A small network was shown many inputs. Here are its activations along a few directions, one row for each input.
Each table varies a few parts of the input and shows all the possible inputs, shuffled.
A made-up example of a description, with smaller parts first: line(6) and (point or line(11) or (values(3) and ring(8))).
Shared parts are said once, and a part with two or three values counts as separate values.

Other details of the inputs vary at random and push rows far along three fixed directions, the same in every table; ignore that.

Table:
R1: -4 -12 -1 13 -4 10 -9 22 -14 1 21 8 -5 10
R2: -13 -6 -9 4 -3 0 -4 -9 12 2 -11 9 -15 10
R3: -30 14 5 -15 -1 -9 -5 -25 42 8 -30 -17 10 -19
R4: 24 -1 6 14 7 -2 7 8 -22 -9 13 1 3 -5
R5: 19 35 8 -31 -12 -31 33 4 19 1 -22 -14 58 -21
R6: 32 -31 -16 89 9 -31 -7 0 -23 -21 12 24 -30 11
R7: 2 -6 -12 27 -4 -12 8 2 13 -10 -2 16 2 0
R8: -3 -5 -6 -6 7 0 2 -18 7 5 -13 -6 -11 2
R9: 4 -2 6 -33 1 41 -8 21 -44 10 25 0 -17 19
R10: -6 -1 -2 -7 -10 19 -8 17 -21 -2 14 12 -7 14
R11: 2 -15 -8 17 4 -2 -7 -8 -2 -1 5 11 -22 11
R12: -2 2 -3 -44 -14 9 -31 -2 -5 17 15 7 -8 30
R13: -13 -6 0 9 8 -11 -25 -32 22 4 -9 -12 -15 -6
R14: -17 8 6 -7 0 -11 -3 -16 35 2 -17 -11 14 -17
R15: 4 0 -5 37 4 -22 -16 -32 6 -12 -16 1 -18 -8
R16: -15 5 8 -51 -1 32 -15 1 -3 10 10 0 -5 12
R17: 4 -1 2 29 3 -13 4 1 -2 -2 -4 -10 1 -13
R18: 34 11 18 -13 7 8 39 37 -32 -9 19 -6 34 -16
R19: -16 -5 -1 9 5 -9 -22 -27 22 4 -7 -8 -14 -7
R20: 17 -5 4 16 -5 14 2 34 -42 -9 21 15 -6 14
R21: -9 1 -4 26 -6 -12 3 8 8 -4 -6 0 8 -10
R22: 33 16 9 3 10 -15 70 29 -7 -11 -11 -14 50 -31
R23: -12 -6 7 -39 6 33 -14 4 -20 21 13 -19 -16 12
R24: -14 0 -4 -18 0 5 -2 -13 25 5 -11 4 -3 4
R25: -14 9 0 -12 -5 0 -9 -13 20 -3 -5 6 5 -4
R26: -10 1 -7 -16 -6 11 14 10 6 3 -3 4 6 7
Each input here is: values(2) and (point or (values(3) and line(4))).
Q: Changing only the values(2) part turns R22 into R11. The same change can be made to R9. Which row results?
A: R18
Q: Change only the values(2) part in R16. List by row number the other rows that result.
A: R20

Table:
R27: 60 27 32 -10 3 -11 79 72 -46 -12 20 -20 85 -38
R28: 4 9 2 -22 -4 14 -9 4 -19 1 13 4 -4 7
R29: 4 -3 -8 36 -10 -7 -10 2 -16 -15 0 19 -13 9
R30: -6 -6 7 -21 13 27 3 3 -15 8 4 -16 -10 2
R31: -6 12 9 -7 -2 -16 -13 -20 18 1 -18 -8 4 -8
R32: 6 -3 -8 -21 -2 12 2 4 -10 4 10 3 -3 14
R33: 12 0 0 -24 2 17 1 0 -18 3 6 5 -7 11
R34: -6 2 3 -15 -10 11 -14 15 -11 9 12 -5 3 9
R35: -14 0 8 -15 -4 24 -9 9 -4 0 9 4 -4 8
R36: -11 10 -12 -8 -6 -12 6 -17 28 2 -15 3 6 -4
R37: 8 -14 -2 38 11 -4 -3 2 -20 -5 10 -6 -14 0
R38: 1 -7 -1 33 -10 -9 -19 8 -12 -6 2 9 -11 11
R39: 3 -7 -2 -19 -3 5 -5 9 -7 11 12 -5 -3 15
R40: -5 -10 2 -21 5 19 -1 4 0 4 9 5 -8 15
R41: -1 -14 -6 37 -3 -3 -5 15 -6 -11 6 20 -11 4
R42: -14 9 -4 -1 -7 -18 -7 -9 27 6 -15 -5 12 -8
R43: 0 6 5 -10 5 -15 -7 -24 23 5 -20 -9 4 -6
R44: -13 -8 -1 -17 0 19 1 10 3 8 8 10 -8 13
R45: 17 -12 -3 27 0 -16 -16 -2 -13 0 12 4 -13 8
R46: -12 -8 -4 -16 -2 17 -4 9 3 9 15 6 -5 11
R47: 6 -16 -12 35 -7 -17 -7 13 -9 1 11 12 -10 13
R48: -1 3 4 -6 8 -10 -3 -24 26 -2 -7 -6 6 -14
R49: 0 -13 -9 37 -3 -5 -9 15 -5 -9 14 17 -8 5
R50: 1 -5 2 -25 -2 9 -3 8 -4 12 4 -3 -7 18
R51: -13 11 7 -3 11 -1 11 -22 23 1 -24 -21 3 -22
R52: 3 4 10 -11 16 -4 28 -11 4 1 -18 -23 15 -24
R53: -9 17 -4 -4 -9 -7 -3 -16 18 -4 -14 -1 12 -10
R54: -7 9 9 -2 4 -9 -7 -18 19 -5 -4 -3 8 -15
R55: -4 1 -8 -22 -5 15 12 12 -7 4 3 9 -1 15
R56: 6 -9 -3 38 6 1 -3 7 -20 -1 8 -2 -17 -2
R57: -12 -3 -1 -20 -10 11 -12 14 -3 12 0 2 -6 14
R58: -4 5 5 -10 14 -8 14 -21 13 6 -10 -25 13 -21
R59: -11 0 7 -20 8 30 4 6 -13 11 1 -12 -15 3
R60: 2 8 -5 -9 1 -11 -4 -30 19 0 -14 -2 2 -8
R61: 2 0 8 -18 8 26 9 16 -21 10 15 -20 2 -4
R62: -8 -6 -3 -21 -8 11 -2 13 -2 14 4 1 -5 18
R63: 27 -6 -3 48 7 -32 25 8 7 -21 0 6 21 -19
R64: -3 -1 -4 52 -2 -31 -8 -16 23 -18 -9 9 5 -19
R65: 0 18 3 -8 -3 -10 0 -19 12 -8 -18 1 3 -11
R66: 2 -8 8 -23 7 20 -6 -1 -8 5 10 3 -9 8
R67: 8 -8 5 33 2 -6 -12 4 -15 -16 10 15 -15 1
R68: -2 9 -7 -11 0 -11 11 -23 26 -5 -24 1 5 -4
R69: 3 -7 -15 33 -9 -6 -6 8 -13 -11 -1 22 -13 12
R70: -13 14 -10 -6 -7 -11 1 -14 24 -2 -16 2 11 -7
Q: Changing only one part turns R50 into R39. The same change can be made to R62. Which row results?
A: R47
Q: Changing only one part turns R28 into R65. The same change can be made to R36. Which row results?
A: R55
Q: What do these inputs look like to the network?
A: values(2) and (line(4) or (values(3) and ring(6)))
Q: A walk changes only the ring(6) part. It starts at R35 and steps to R41. List the rest of the walk in order.
A: R44, R40, R66, R67
Q: Change only the values(3) part in R48. List by row number the other rows that result.
A: R45, R60
Q: Change only the values(2) part in R46. List by row number the other rows that result.
A: R44

Table:
R71: 2 17 -2 24 0 -31 0 -36 29 -22 -27 6 9 -22
R72: 24 -7 -9 2 -2 1 6 12 -28 -2 11 18 -12 21
R73: 5 -17 3 18 9 7 -9 15 -24 9 23 -11 -15 2
R74: 0 6 4 -23 8 8 6 -7 -8 13 -5 -21 -5 -3
R75: -13 11 7 27 -1 -17 4 -5 24 -6 -16 -7 11 -27
R76: -19 -21 -31 78 2 -40 -57 -70 24 -7 -30 11 -63 11
R77: -9 1 11 -24 0 13 0 12 5 12 8 -17 19 -6
R78: 9 -2 2 14 -3 9 -20 3 -31 -9 13 10 -17 7
R79: 10 -14 -6 8 -9 -3 -7 26 -14 0 24 23 -2 23
R80: 3 0 4 -27 10 7 -3 -18 1 7 4 -14 1 -2
R81: -7 14 -2 -29 -11 9 -3 -4 12 -1 -2 13 4 6
R82: 3 5 -5 18 -2 -19 34 8 21 -9 -19 -1 28 -14
R83: -10 3 -9 -30 -11 3 9 8 14 8 -5 12 8 16
R84: 23 -8 -5 5 -8 -3 -6 20 -21 -2 24 19 -3 21
R85: -9 -2 -6 -22 4 18 21 5 3 8 -2 -10 5 1
R86: 7 -6 -8 12 -11 3 -14 13 -23 0 7 11 -12 21
R87: -6 -3 8 -23 9 16 4 5 -2 12 9 -25 11 -11
R88: 10 -18 -12 12 5 10 18 20 -21 3 14 11 -14 14
R89: -22 12 9 -22 -10 9 -12 6 10 7 -1 -2 5 -2
R90: 7 13 0 19 8 -17 20 -19 13 -18 -16 -5 16 -28
R91: -20 6 0 -24 -10 3 -9 3 13 15 -10 -4 0 8
R92: 2 9 2 -25 7 14 13 -5 -3 0 4 -1 3 -6
R93: -16 -1 -4 -19 6 19 8 0 2 12 -6 -17 -1 -2
R94: -6 2 7 24 1 -28 -2 -10 28 2 -12 -14 13 -22
R95: 21 -13 -21 64 5 -36 5 -18 -1 -15 -10 17 -19 3
R96: 26 -8 3 4 3 0 -9 8 -30 -5 21 8 -6 14
R97: 0 14 1 -30 0 8 -1 -13 5 -2 -3 8 -1 1
R98: 1 8 4 -33 -7 3 -8 -3 9 4 3 -2 14 6
R99: 25 0 -5 54 -9 -27 28 34 -11 -27 7 31 22 -8
R100: -5 2 -8 -26 5 11 4 -18 3 8 -7 -9 -7 7
R101: 11 9 18 -30 3 1 -6 -4 -9 10 5 -18 8 -6
R102: -24 0 -4 -16 -4 10 -6 -4 16 13 -13 -10 -1 5
R103: 10 -10 7 12 -7 -2 -10 33 -25 4 25 5 2 10
R104: 1 1 0 24 1 -27 12 -8 32 -8 -12 -5 25 -19
R105: -2 -3 -5 25 10 -23 10 -22 29 -6 -12 -11 12 -22
R106: 20 -6 -10 4 -10 0 8 24 -24 -2 12 22 -4 24
R107: -26 -39 -14 22 14 12 -52 -49 21 1 -10 25 -81 33
R108: 8 6 7 21 12 -31 -1 -30 16 0 -14 -21 4 -25
R109: 12 22 12 16 2 -26 9 -13 9 -13 -19 -8 17 -30
R110: 23 -4 11 9 -7 -2 -7 29 -33 2 24 2 2 9
R111: -18 6 -2 -29 -12 8 -1 8 10 10 -10 -2 10 8
R112: 6 -5 4 19 6 11 -11 6 -33 -1 17 -2 -22 0
R113: 2 -12 1 14 -8 0 -18 23 -18 1 20 9 -1 15
R114: -5 -11 2 22 6 17 -6 17 -25 1 17 -3 -20 -1
R115: -54 -26 -22 35 -1 13 -78 -53 18 7 -3 10 -76 19
R116: 12 13 -6 10 0 -30 15 -25 20 -11 -29 1 13 -11
R117: 19 -5 4 8 -7 1 -13 23 -30 -3 23 5 2 12
R118: -5 6 -2 24 7 -10 24 -6 19 -16 -13 -4 16 -28
R119: -18 7 2 -21 -4 21 8 12 9 -1 4 0 13 -3
R120: 8 1 0 -28 8 5 5 -12 1 8 7 -8 2 1
R121: 8 16 1 14 -7 -30 12 -6 16 -4 -23 -5 17 -14
R122: -17 10 11 -21 -3 23 10 20 1 2 3 -9 19 -11
R123: 15 8 5 -34 4 -2 1 -11 4 5 3 -1 8 3
R124: -1 -10 -6 15 -4 14 1 22 -13 -5 18 22 -10 12
R125: -10 16 7 -26 -11 12 -9 1 2 0 -2 -2 10 -3
R126: -5 6 0 23 -1 -23 16 0 21 1 -21 -11 13 -16
R127: -24 2 -10 -21 -4 0 -40 -50 21 11 -24 -4 -31 13
R128: -8 2 2 -28 -8 3 -4 8 13 6 5 1 18 7
R129: -2 2 7 -24 10 9 -12 -19 -2 11 3 -22 -2 -6
R130: 4 12 8 -30 0 4 0 -6 -6 11 -9 -13 0 1
R131: 4 15 4 22 9 -17 13 -20 9 -15 -17 -13 15 -32
R132: -17 -1 -1 -16 7 13 2 -3 4 18 -6 -20 -9 -2
R133: -2 9 -4 -31 -11 6 6 1 6 5 -8 4 9 12
R134: -9 14 0 -28 -11 14 -5 -2 8 -3 -1 8 8 3
R135: 10 -21 -7 13 8 6 1 12 -16 4 23 7 -14 10
R136: 12 -24 7 15 17 22 12 13 -22 -11 7 8 -20 10
R137: 11 -14 -9 11 -4 8 18 33 -21 1 16 17 -2 19
R138: 13 -17 -2 11 0 3 3 28 -17 2 25 13 -2 16
R139: -2 -6 23 -27 22 29 22 4 -3 0 -11 -19 2 -12
R140: 21 14 12 12 6 -33 8 -18 11 -11 -15 -13 27 -27
R141: 30 2 -1 61 -9 -25 35 44 -19 -33 10 26 34 -13
R142: -16 2 -8 -28 -13 7 2 5 14 7 -7 7 8 15
R143: -8 3 -1 -21 6 21 19 9 0 1 7 -1 5 -5
R144: -8 17 10 -24 -9 8 -8 4 0 4 1 -4 6 -4
R145: -10 -6 21 -24 20 22 6 -9 7 8 -14 -20 -15 -9
R146: -7 -5 -1 18 -12 9 -15 24 -18 -7 15 16 -4 9
Q: What do these inputs look like to the network?
A: line(4) and (point or (values(3) and ring(6)))
Q: Changing only the line(4) part turns R137 into R102. The same change can be made to R83. Which row results?
A: R111
Q: Changing only the line(4) part turns R73 into R105. The same change can be made to R110. Which row results?
A: R98
Q: Change only the values(3) part in R130. List by row number the other rows that result.
A: R101, R109
Q: A walk changes only the line(4) part. It starts at R101 and steps to R140. List the rest of the walk in order.
A: R96, R123
Q: Change only the values(3) part in R126. List by row number the other rows that result.
A: R75, R94

Table:
R147: -8 14 0 0 7 5 20 -21 18 -14 -23 -3 3 -22
R148: 16 11 17 -50 4 17 -7 -6 -20 8 9 -15 5 5
R149: -9 -5 -6 5 -3 -10 22 11 30 -1 -10 6 24 -4
R150: 2 1 15 -7 10 -10 11 0 20 5 -3 -23 27 -22
R151: -5 11 7 -51 -14 15 5 24 -5 18 2 -5 17 14
R152: 20 8 16 0 7 -20 13 0 0 2 -11 -23 24 -19
R153: 21 9 -4 12 4 -20 20 -17 9 -13 -21 6 5 -9
R154: 3 -9 -9 31 -13 18 -25 24 -43 -14 29 33 -30 23
R155: -11 10 7 -42 -8 11 -24 -6 8 10 17 1 2 9
R156: -10 14 10 1 8 -3 -16 -37 16 -9 -17 -15 -1 -25
R157: 4 6 3 13 -7 -21 28 27 19 -6 -3 2 40 -15
R158: 5 19 10 -51 -13 9 -18 -8 -9 11 6 -2 5 11
R159: 5 -3 12 -35 14 17 16 7 -14 17 0 -22 -4 3
R160: 3 -8 6 -30 17 21 4 -6 -7 7 13 -6 -9 2
R161: -20 4 18 -38 6 33 -9 6 -9 15 5 -30 2 -8
R162: -4 11 10 -39 -12 7 -15 9 -6 20 4 -12 7 11
R163: -52 9 -17 39 -12 -31 -84 -92 59 -9 -35 12 -52 -4
R164: -1 -24 -6 28 5 35 1 34 -41 -1 23 10 -31 19
R165: -12 5 13 -42 -8 15 -6 22 4 19 18 -12 20 2
R166: 35 -23 -3 27 10 8 -11 11 -58 -6 26 15 -41 26
R167: -18 5 -6 25 -4 -7 19 3 23 -11 -24 3 15 -16
R168: -5 -15 0 35 -11 16 -34 31 -43 2 31 10 -28 17
R169: 0 -8 6 7 19 -12 22 -6 22 3 -10 -18 10 -21
R170: 13 -30 -15 29 4 17 -13 14 -30 -6 30 30 -38 30
R171: 4 -35 -7 67 13 13 -16 17 -49 -7 23 8 -50 12
R172: -19 9 0 -57 -10 21 -13 0 14 11 10 10 6 15
R173: -36 -15 -27 42 -1 -36 -51 -78 61 3 -47 9 -59 12
R174: -19 -9 2 -48 6 34 12 12 12 20 7 -10 0 10
R175: 21 -25 -4 55 15 17 -10 14 -59 -16 28 16 -43 10
R176: -4 -5 -16 29 -4 -24 1 -16 30 -16 -10 26 1 1
R177: 14 3 -6 25 -6 -26 31 15 9 -10 -18 8 25 -5
R178: 55 18 0 94 2 -50 85 42 -14 -55 -14 20 65 -47
R179: -6 -1 -10 -46 -1 10 13 9 0 35 7 -31 13 9
R180: -3 6 -7 -40 -10 15 -2 -3 -1 4 -4 16 -3 23
R181: -7 -2 2 3 7 -18 -28 -45 32 -3 -9 -6 -8 -11
R182: 21 15 -10 -21 2 -21 36 -1 2 10 -4 -20 36 -10
R183: -13 12 1 23 -9 -14 11 11 14 -9 -14 0 20 -20
R184: 21 19 -2 8 -12 -30 14 -2 5 -16 -13 13 25 -5
Q: Changing only one part turns R180 into R177. The same change can be made to R178. Which row results?
A: R167
Q: What do these inputs look like to the network?
A: values(2) and (point or (values(3) and ring(6)))
Q: Change only the values(3) part in R148. List by row number the other rows that result.
A: R156, R181
Q: Change only the values(2) part in R165. List by row number the other rows that result.
A: R155
Q: Change only the values(3) part in R147. List by row number the other rows that result.
A: R153, R170
